Each row below holds a small network's activations on one input, seen along a few directions.
In each table, some parts of the input vary, and every possible input appears once, in random order.
A made-up example of a description, with smaller parts first: one of 3 separate values, together with either a single point or one of 11 places along a line or (one of 5 places around a ring, together with one of 6 places along a line).
Shared parts are said once, and a part with two or three values counts as separate values.
(in the rows, 128 means zero)

Rows:
row 1: [143 114 133 139 117 142 178 159 126 126  93 141 119 106 147 146 131]
row 2: [ 93 166 129 184 157 131  93 111 160 143 127 141 200 147 106 129 137]
row 3: [153  77 146  89  96 134 127  94 107 107 155  95  84 144 144 100 115]
row 4: [143 128 101 145 136 156 146 180 116 131 105 161 112 102 125 133 132]
row 5: [ 78 148 113 167 155 108 125 120 164 153 126 105 193 137 127 162 131]
row 6: [151 115 156 142 123 153 163 153 148 123 101 133 107 108 145 116 129]
row 7: [133  87 108  76 106 126 136 115  80 111 163  99  91 135 129 122 117]
row 8: [ 90 146 126 173 141 105 131 102 160 152 113 105 198 142 145 171 129]
row 9: [ 88 166 110 178 151 120 106 118 141 139 123 147 212 145 110 158 135]
row 10: [135 121 142 133 137 159 154 173 151 127 110 131 101 102 125 108 131]
row 11: [ 83 148 133 171 160 120 112 113 185 157 131  99 181 139 121 134 130]
row 12: [139  85 132  79 111 140 121 108 106 112 169  94  77 136 125  92 115]
row 13: [146  80 122  87  91 120 142 101  80 106 148 100  96 142 148 130 117]
row 14: [140 135 114 144 122 155 148 174 106 114  98 180 135 101 117 130 136]
row 15: [ 97 158 115 184 167 130  94 113 171 157 133 124 177 145 114 129 130]
row 16: [ 92 158  97 179 162 118 106 121 151 152 128 129 189 142 118 158 129]
row 17: [151  95 115  95 120 150  99 112  89 112 170 123  72 138 122  87 116]
row 18: [148 101 129  94 103 151  98 106  80  94 165 141  93 140 111  88 124]
row 19: [145  97  93  92 112 136 114 119  64 112 165 127  87 137 124 118 117]
row 20: [149 131 122 148 143 168 132 173 137 128 112 155  98 104 123 104 131]
row 21: [129 117 121 131 131 147 168 179 129 129 102 138 114 100 127 138 133]
row 22: [166 182 205  43 113  26 127 100 169 140 105 116  85 122 150 139 139]
row 23: [146 138 136 147 131 167 133 169 126 111 105 173 119 103 114 102 135]
row 24: [ 96 145 147 178 146 116 119  97 181 157 119  99 186 145 139 142 126]
row 25: [142 104 107  92  95 136 114 113  56  95 161 146 107 138 114 119 124]
row 26: [154 185 178  38 101  13 141 106 145 140 101 124  95 125 157 171 140]
Changing only one part turns row 1 into row 6. The same change can be made to row 9. Which row results? -> row 2
What is each input in this table made of? -> one of 2 separate values, together with either a single point or (one of 3 separate values, together with one of 4 places along a line)
Which other rows does row 14 become when the choice among 2 separate values takes its other values? List them by row number. -> row 23
Which other rows does row 11 become when the place on the line of 4 takes its other values? List them by row number. -> row 2, row 15, row 24
Which other rows does row 7 become when the choice among 2 separate values takes its other values? List them by row number. -> row 12

Rows:
row 27: [171  73 123 131 111 208 170 198 100  99 105 162  63  88 127  89 128]
row 28: [ 96 168 119 183 157 129 133 149 167 158 102 144 179 123 124 157 138]
row 29: [111 123 133  86 103  79  94  54 106 125 169  88 142 168 135 136 121]
row 30: [111 174 162 162 158  86 122 110 205 167  99 108 173 135 141 149 136]
row 31: [168 117 128  81 104 116 154 152  94 110 114 144  75 107 141 130 128]
row 32: [163 144 178  42  89  60 146 107 113 117 118 122  78 123 152 144 132]
row 33: [122  65  87 179 133 228 127 144  91 102 160 131 127 137 108  85 115]
row 34: [164 117 131  87 105 132 155 159  97 117 118 150  66 106 132 120 131]
row 35: [118  98  90 126 124 138 104  99  87 116 166 111 139 150 122 129 116]
row 36: [162 117 162  60 107 106 156 140 128 116 121 117  61 109 143 116 130]
row 37: [103 186 162 142 139  54 126  95 187 158 100 119 193 143 139 178 140]
row 38: [121 108 132 108 121 111  92  69 128 130 171  81 118 160 135 109 114]
row 39: [100 131 111 229 163 204 152 186 166 142  91 153 179  97 119 121 132]
row 40: [169 126 120  96 109 147 136 167  84 103 117 176  83 104 114 109 131]
row 41: [174 128 177  61 105  94 144 122 136 122 120 116  56 117 155 116 127]
row 42: [ 98 177 107 194 162 142 112 158 154 139 104 171 190 119 106 146 143]
row 43: [116 108  85 144 133 166  87 114  75 108 170 148 147 148  97 106 121]
row 44: [101 167 117 177 156 112 132 143 165 151  96 138 190 125 131 167 135]
row 45: [113  98  94 134 126 154 105 105  90 123 170 118 130 149 113 119 119]
row 46: [ 97 166 149 158 159 100 134 129 196 160 101 108 178 127 130 150 135]
row 47: [111  98 122 108 124 123 104  89 120 124 175  82 123 153 124 112 116]
Changing only one part turns row 28 into row 45. The same change can be made to row 37. Which row results? -> row 29
What is each input in this table made of? -> one of 3 separate values, together with either a single point or one of 6 places along a line
Which other rows does row 32 become when the place on the line of 6 takes its other values? List them by row number. -> row 31, row 34, row 36, row 40, row 41
Which other rows does row 42 become when the choice among 3 separate values takes its other values? List them by row number. -> row 40, row 43

Rows:
row 48: [153  95 106 109 103 158 142 144  67  97 136 151  96 120 127 120 123]
row 49: [145  88 105 111 118 171 143 161  93 112 140 131  77 111 124 103 121]
row 50: [105 119 114 132 142 118 113 102 139 143 155  91 139 149 128 133 121]
row 51: [148  78 133 131 117 191 145 149 113 108 137 127  85 117 125  84 121]
row 52: [107 125 114 124 120 103 110  85 109 127 150 109 165 156 128 148 123]
row 53: [119 186 127 151 146 108 119 144 145 143 102 169 165 120 115 151 142]
row 54: [107 154 122 171 161 131 143 161 171 154  98 133 162 111 127 148 135]
row 55: [109 161 122 167 137 116 141 144 145 141  93 154 181 121 128 166 140]
row 56: [178 138 200  20  88  42 158 106 143 127 111  98  48 118 168 136 130]
row 57: [113 149 121 109 127  94  86  87 113 126 157 126 149 153 115 134 128]
row 58: [108 111 142 153 138 136 108  87 160 141 151  83 146 152 135 110 118]
row 59: [110 147 148 191 159 149 140 149 195 147  94 125 169 117 131 127 134]
row 60: [163 114 110  94 109 147 117 145  71  98 140 166  83 120 112 104 127]
What is each input in this table made of? -> either a single point or (one of 3 separate values, together with one of 4 places along a line)
A walk changes only the place on the line of 4. It starts at row 58 and steps to row 50. List the rest of the walk in order. -> row 52, row 57
Which other rows does row 53 become when the choice among 3 separate values takes its other values? List them by row number. -> row 57, row 60

Rows:
row 61: [101 149 146 136 143  86 102  80 171 152 140  89 165 156 134 142 127]
row 62: [115 155 123 166 151 131 152 167 162 147  92 144 154 108 129 152 137]
row 63: [173  93 154  51  92 121 142 125 100 104 142 112  42 119 143  97 121]
row 64: [182 117 169  16  78  78 146 115  90 102 133 125  40 120 144 120 128]
row 65: [ 81 127  89 185 154 160  85 105 124 135 163 123 189 154 102 123 123]
row 66: [164  84 121  58  95 131 138 129  71 102 153 119  51 122 136 108 119]
row 67: [ 90 141 113 142 143  95 100  84 143 150 152  94 176 158 126 151 123]
row 68: [126 164 156 161 150 122 154 161 187 153  81 139 144 104 138 141 139]
row 69: [ 85 121 107 174 140 139 100  89 130 135 155 107 191 160 119 134 122]
row 70: [166  63 112  92  91 175 137 133  58  88 155 135  63 124 129  93 116]
row 71: [114 175 158 102 129  40 103  69 160 147 129 101 163 155 143 163 131]
row 72: [164  70  93 106 107 196 123 149  52  90 162 152  61 123 112  79 117]
row 73: [110 138  96 207 163 193 135 189 144 132 101 172 168 103 103 121 136]
row 74: [137 189 166 129 133  78 153 151 177 151  69 152 141 105 145 163 146]
row 75: [114 135 116 195 149 174 150 173 149 133  93 156 170 109 121 134 134]
What is each input in this table made of? -> one of 3 separate values, together with one of 5 places along a line
Changing only the choice among 3 separate values turns row 67 into row 66. The same change can be made to row 69. Which row results? -> row 70
Which other rows does row 73 become when the choice among 3 separate values takes its other values? List them by row number. -> row 65, row 72
Which other rows does row 75 become when the place on the line of 5 takes its other values? List them by row number. -> row 62, row 68, row 73, row 74
